Each row below holds a small network's activations on one record, seen along a few directions.
Each row is followed by the record's values for the fields F, J, T, M, H, K, D, Z.
Not every record has every field; a missing one is left out.
Other fields move the rows too, some of them a lot.
In the rows, zero is written as 500.
Strong random noise was added to every row along 10 fixed directions; ignore it. To show where, here is one row again and again, with new noise each time:
[466 391 681 625 572 406 619 544 632 343 701 401 576 531 414 452 433 588
 483 496 558 633 353 611 486]
[809 494 471 630 434 531 425 560 425 508 283 572 457 251 458 476 429 316
 401 525 585 365 461 475 704]
[426 429 395 318 638 499 429 406 343 634 467 521 580 573 566 454 594 833
 409 612 473 548 667 613 293]
[616 490 540 490 411 502 455 386 588 522 470 641 463 602 540 440 397 391
 589 498 538 543 550 621 479]
[531 350 601 432 461 447 480 628 469 306 587 453 497 377 361 691 541 518
 415 627 317 529 306 739 428]
[670 618 378 483 512 427 456 504 410 381 361 677 492 624 345 563 414 553
 712 451 500 390 564 583 409]
[657 504 668 469 357 484 540 397 476 640 537 530 386 417 672 462 501 432
 445 485 585 526 465 298 500]
[544 534 411 492 449 488 366 385 522 418 439 595 545 586 494 440 472 627
 473 569 588 549 660 568 383]
[546 339 352 481 571 593 404 447 417 651 190 567 434 533 464 381 476 549
 439 498 368 390 482 585 561]
[548 512 581 498 326 528 431 363 562 568 607 522 514 384 704 428 570 463
 306 644 684 605 660 403 495]
[410 576 554 571 488 523 644 553 599 589 584 469 506 507 438 343 523 498
 396 494 435 404 373 462 585]
[337 533 543 465 600 505 658 551 649 596 716 557 622 658 431 400 492 458
 574 558 401 497 499 844 501]

[499 440 445 370 615 464 595 503 382 620 456 546 458 508 501 549 514 573
 519 431 376 478 436 494 444] : F=f2, J=j2, Z=z2
[440 498 511 402 500 445 535 546 352 467 565 496 530 416 497 732 626 553
 639 576 559 508 573 401 449] : F=f3, T=t2, M=m4, H=h2, K=k3, D=d4, Z=z4
[309 598 363 615 434 615 485 560 646 523 460 641 535 519 409 529 605 176
 625 612 480 342 652 575 791] : F=f1, Z=z4
[458 438 206 423 445 481 235 336 453 274 180 689 440 688 347 590 468 780
 520 520 344 542 599 561 301] : F=f3, Z=z4
[699 390 626 671 486 418 510 412 630 412 549 527 542 393 591 432 323 440
 421 448 738 748 506 519 559] : F=f3, Z=z2
[302 274 451 460 554 430 447 347 479 428 556 407 503 628 604 532 623 775
 465 520 552 724 626 345 352] : F=f1, Z=z2
[702 396 641 560 485 491 379 459 537 446 481 489 508 469 607 499 359 437
 533 482 643 624 529 591 474] : F=f3, T=t1, M=m1, H=h4, K=k3, D=d4, Z=z3
[539 506 376 463 424 466 311 377 479 342 508 461 549 460 511 525 547 745
 265 606 573 648 620 519 299] : F=f2, J=j3, Z=z2
[382 580 525 507 348 515 513 527 669 369 668 535 513 552 448 525 547 353
 475 539 396 525 478 592 471] : F=f1, Z=z4
[480 372 501 405 533 519 433 457 356 646 433 473 452 372 601 554 590 578
 385 592 490 529 495 389 512] : F=f1, J=j1, Z=z4
[649 257 476 605 551 462 494 440 510 477 404 563 472 381 613 609 479 256
 620 467 715 563 602 427 757] : F=f1, J=j2, Z=z3
[494 360 548 539 391 539 334 504 602 350 314 549 404 533 398 604 382 365
 707 496 494 508 377 535 585] : F=f3, T=t2, M=m4, H=h6, K=k3, D=d4, Z=z3
[569 321 488 520 547 477 627 582 363 584 618 453 499 241 606 676 686 328
 364 579 526 492 518 464 669] : F=f1, J=j3, Z=z2
[377 293 451 505 640 546 629 322 612 702 463 529 450 788 672 316 450 494
 666 405 484 610 574 532 554] : F=f3, T=t2, M=m2, H=h3, K=k3, D=d4, Z=z3
[618 582 542 444 534 476 566 663 311 542 522 569 500 309 548 712 565 383
 639 572 572 425 508 479 573] : F=f3, T=t2, M=m4, H=h6, K=k3, D=d4, Z=z4
[473 603 497 325 401 485 499 489 446 437 595 562 415 592 533 623 572 597
 581 541 366 488 497 439 259] : F=f3, T=t2, M=m4, H=h5, K=k4, D=d3, Z=z4
[529 481 644 470 555 426 592 463 521 539 479 480 459 524 445 381 350 678
 463 392 398 565 264 537 425] : F=f3, Z=z1
[509 540 599 618 464 472 549 417 606 460 596 433 497 499 555 442 504 530
 499 432 707 568 488 284 545] : F=f2, J=j3, Z=z3
[349 618 386 548 641 607 593 629 551 696 546 432 658 401 411 334 568 506
 265 584 412 342 445 706 676] : F=f2, J=j3, Z=z3
[613 742 462 621 431 430 586 690 465 223 621 510 612 361 323 632 526 396
 503 512 562 348 476 439 514] : F=f2, T=t1, M=m1, H=h3, K=k3, D=d4, Z=z4
[371 561 497 518 459 500 515 496 632 405 530 492 491 631 389 409 489 552
 496 432 372 485 384 487 459] : F=f1, Z=z1
[716 384 769 521 230 437 387 503 530 267 517 447 329 268 498 717 478 357
 394 581 498 618 268 388 475] : F=f2, T=t3, M=m3, K=k3, D=d4, Z=z4
[347 463 376 518 434 543 327 440 590 360 419 564 593 529 473 579 536 480
 571 671 611 571 717 610 519] : F=f3, T=t2, M=m4, H=h2, K=k3, D=d4, Z=z4
[372 312 382 678 504 538 494 548 442 435 452 440 492 325 520 603 702 386
 422 588 582 445 614 272 767] : F=f1, Z=z4
[532 230 469 549 837 440 554 568 364 528 549 380 653 478 549 486 482 612
 539 492 658 588 609 710 541] : F=f1, J=j1, Z=z2
[348 720 528 486 585 406 659 548 561 539 826 489 683 538 532 497 623 640
 510 613 673 539 704 493 427] : F=f3, T=t3, M=m3, K=k3, D=d4, Z=z3
[244 574 418 341 336 558 456 535 651 329 623 555 502 604 331 597 588 423
 479 636 180 434 464 764 422] : F=f2, J=j2, Z=z1
[377 584 604 610 553 422 703 601 535 426 781 385 529 518 462 543 590 508
 592 452 623 487 464 264 526] : F=f1, J=j1, Z=z4
[591 412 356 657 437 491 414 446 462 303 425 410 447 470 505 554 565 496
 512 451 679 478 672 294 557] : F=f2, J=j3, Z=z2
[604 585 459 509 620 504 474 567 489 570 526 565 625 533 483 471 388 398
 701 510 628 458 643 671 519] : F=f2, T=t2, M=m4, H=h5, K=k4, D=d3, Z=z2
[444 486 436 611 741 495 434 396 536 590 404 523 655 626 552 289 430 668
 559 500 756 612 737 535 522] : F=f1, Z=z4
[380 255 723 566 440 485 578 415 758 411 583 349 361 732 493 369 331 496
 511 332 344 668 178 569 446] : F=f2, J=j1, Z=z2
[577 433 494 454 518 508 489 446 413 548 451 519 529 478 596 534 490 443
 585 527 579 493 618 504 515] : F=f3, T=t2, M=m4, H=h3, K=k3, D=d4, Z=z1
[538 579 580 429 506 486 323 408 451 535 502 435 687 319 595 377 463 814
 241 666 721 700 576 549 333] : F=f3, T=t2, M=m4, H=h2, K=k3, D=d4, Z=z1
[465 499 659 457 431 481 506 565 509 456 726 322 525 419 560 538 544 559
 379 562 468 555 429 472 396] : F=f2, T=t2, M=m4, H=h5, K=k1, D=d3, Z=z2
[382 418 536 515 667 512 607 599 422 712 416 377 479 374 469 407 543 606
 329 491 369 453 304 401 627] : F=f1, Z=z4
[403 556 567 337 357 479 573 523 463 505 630 454 423 479 480 634 611 557
 444 527 260 469 332 372 371] : F=f3, T=t2, M=m4, H=h3, K=k4, D=d1, Z=z2
[208 340 401 493 568 577 533 411 614 598 496 545 485 706 505 444 560 501
 557 529 401 518 549 543 561] : F=f2, J=j1, Z=z4
[514 637 536 472 316 560 468 432 497 464 539 474 375 541 560 494 566 422
 513 438 506 425 532 250 429] : F=f1, J=j3, Z=z4
[490 526 545 525 382 545 463 404 565 564 603 498 510 425 641 427 509 414
 346 600 636 601 599 443 517] : F=f2, J=j1, Z=z4
[642 502 498 484 572 507 517 542 400 628 382 461 447 479 511 388 409 495
 492 380 470 408 412 496 511] : F=f1, J=j1, Z=z2
[616 471 418 470 584 538 483 435 461 661 430 591 555 496 585 378 458 469
 395 482 527 516 548 662 493] : F=f1, J=j3, Z=z2

Here are new rows. What are their fields?
[266 458 370 494 557 544 558 424 569 509 586 499 537 743 518 421 592 548
 528 477 457 530 661 577 410] : F=f1, J=j3, Z=z4
[588 362 586 397 643 544 449 386 400 786 413 579 521 452 690 464 451 437
 543 537 565 612 592 651 560] : F=f1, Z=z4
[445 390 459 532 408 507 499 612 503 342 581 451 453 425 461 688 617 290
 554 557 453 431 531 503 602] : F=f1, J=j1, Z=z2
[612 279 510 542 469 488 276 269 624 377 457 535 533 603 665 428 346 532
 492 525 780 822 704 609 380] : F=f2, J=j1, Z=z2
[512 524 587 588 507 480 607 472 648 517 522 578 444 702 462 387 345 347
 764 321 541 478 400 479 570] : F=f1, J=j1, Z=z1
[321 755 605 286 361 552 599 515 557 761 792 486 538 446 637 391 678 436
 335 620 382 452 519 482 432] : F=f1, Z=z1
[499 226 415 586 656 480 599 585 395 414 526 433 512 433 484 676 642 449
 552 477 532 485 542 481 598] : F=f2, J=j3, Z=z2
[208 277 422 399 545 544 549 407 544 645 528 507 478 612 589 491 600 573
 456 551 332 580 570 613 506] : F=f3, Z=z2
[482 286 492 448 581 436 602 504 373 529 532 506 459 449 541 667 577 538
 580 474 435 545 509 497 518] : F=f3, Z=z2
[544 635 496 425 590 410 631 583 429 406 693 551 568 563 374 619 468 518
 604 486 433 497 484 700 367] : F=f2, J=j3, Z=z4
[713 332 630 325 428 459 480 381 352 574 529 502 379 483 757 610 512 440
 515 430 523 603 514 493 347] : F=f1, J=j3, Z=z2
[540 591 647 499 472 438 565 390 557 511 645 468 504 604 577 349 385 575
 435 433 560 618 448 546 352] : F=f1, J=j3, Z=z4
[582 469 350 796 475 554 429 425 709 430 320 525 494 543 396 274 347 347
 428 406 605 495 477 531 736] : F=f1, J=j3, Z=z2
[515 238 523 550 532 546 424 476 455 470 514 368 504 319 591 580 600 477
 371 581 605 621 554 502 555] : F=f2, J=j3, Z=z4
[561 632 387 489 654 503 599 607 475 622 515 603 595 480 371 507 505 396
 627 508 469 343 543 717 630] : F=f2, J=j3, Z=z3
[440 716 540 417 433 447 595 608 463 539 793 514 627 280 589 645 707 448
 337 673 555 496 606 450 512] : F=f1, Z=z3
[425 641 459 651 507 542 483 487 710 479 424 528 549 667 379 197 388 509
 474 408 489 441 435 537 550] : F=f1, Z=z1
[445 495 376 364 501 523 485 476 463 636 401 717 485 493 483 601 513 405
 578 594 350 459 593 721 553] : F=f3, Z=z4
[410 458 430 535 456 503 431 533 591 277 511 478 513 471 334 536 510 519
 458 551 433 501 448 562 506] : F=f2, J=j2, Z=z1
[469 497 362 474 602 532 428 568 411 508 396 530 534 507 408 518 498 519
 527 557 455 418 534 637 506] : F=f1, J=j1, Z=z4
[575 400 556 512 687 418 617 701 339 494 522 379 559 361 423 525 499 584
 413 443 402 449 295 634 525] : F=f1, Z=z2
